Each row below is a small network's average activation on inputs in which a field has the value named, seen along a few directions.
Related values have similar rows: they may be neighbours, one step apart, or belong to one group.

Other fields vary at random and push rows far along one fixed direction, the same in every table; ignore that.

Field PAGET:
tifi: [ 16.1  -9.0  16.3 -10.8  10.1  19.9 -20.0 -19.7 -16.1  28.9  -2.0]
geb: [-34.0   2.1   4.9  27.4  20.6 -18.3  10.7  23.0  29.1 -13.7  -9.9]
rafom: [-27.9  24.6 -13.1  23.7 -10.7 -21.9   4.3  24.9  35.5 -31.2  -8.1]
kelol: [ 7.3 -9.2 -1.0 -8.6  3.3 -0.6 12.7 -2.9 -2.6  8.8  3.0]
ruli: [-54.9  13.6   2.2  29.5  12.6 -24.5   6.1  31.1  62.5  -9.7 -20.6]
fatem: [  7.0   0.9  -4.5 -14.5  -5.8   2.9 -11.2 -10.0  -6.1  13.7   2.1]
zadel: [-12.1  -5.0  -6.0  -1.2  -9.2 -20.2  21.0  12.9  14.7 -21.2  -3.2]
mago: [ 24.3  -6.4  -9.2   1.1 -18.3  14.0   2.9  -4.6 -32.6 -12.3  11.2]
fet: [ 77.4   3.1  -1.6 -48.0 -28.4  43.0 -21.5 -46.6 -76.9  20.3  23.3]
fes: [ -3.3 -14.6  12.1   1.3  25.8   5.5  -4.9  -8.1  -7.5  16.2   4.2]
The values of PAGET form a 2 by 5 grid.
Question: Name the neighbours of zadel, in listed order.
Answer: kelol, mago, fet
Question: Name the neighbours of tifi, in listed order.
Answer: ruli, fes
Each value of PAGET is a pair of two hidden parts, and every pair occurs once (2 first parts, 5 second parts).
Question: Changing only the second part turns kelol into fes. fatem has the same second part as kelol; what does that change turn fatem into?
Answer: tifi
Question: Changing only the second part turns geb into mago. ruli has the same second part as geb; what does that change turn ruli into?
Answer: rafom

Field BIVEV:
vez: [ 10.7   0.4   9.2  -3.6  16.3  18.0 -18.7 -15.4 -12.5  39.0   7.9]
bim: [  1.6 -18.8  10.2  17.6  35.0  13.5   0.1  -6.8 -26.0   5.2   3.2]
rufez: [-64.1 -16.5 -12.6  26.6  28.9 -48.0  47.6  49.1  54.8 -50.2 -14.9]
gebi: [-39.9  34.1  -4.5  24.7 -14.5 -24.7  -4.3  38.4  72.1 -22.2 -27.6]
mol: [ -5.2  18.4   9.8 -20.3 -12.4  -7.0 -29.0 -10.1  23.6  13.9 -15.9]
topon: [ 31.3  -1.0 -23.4 -25.9 -48.5  13.1   0.0 -24.9 -44.7 -16.6  12.6]
pani: [  9.7 -23.8  26.9 -13.0  16.8   3.7  -4.1 -11.1  -1.4  25.8   1.8]
fik: [ 56.0   7.2 -15.8  -6.1 -21.5  31.4   8.4 -19.0 -66.0   5.1  32.9]
The values of BIVEV form a ring.
Question: Name the neighbours of bim, in listed order.
Answer: rufez, pani
Question: Name the neighbours of gebi, in listed order.
Answer: mol, topon
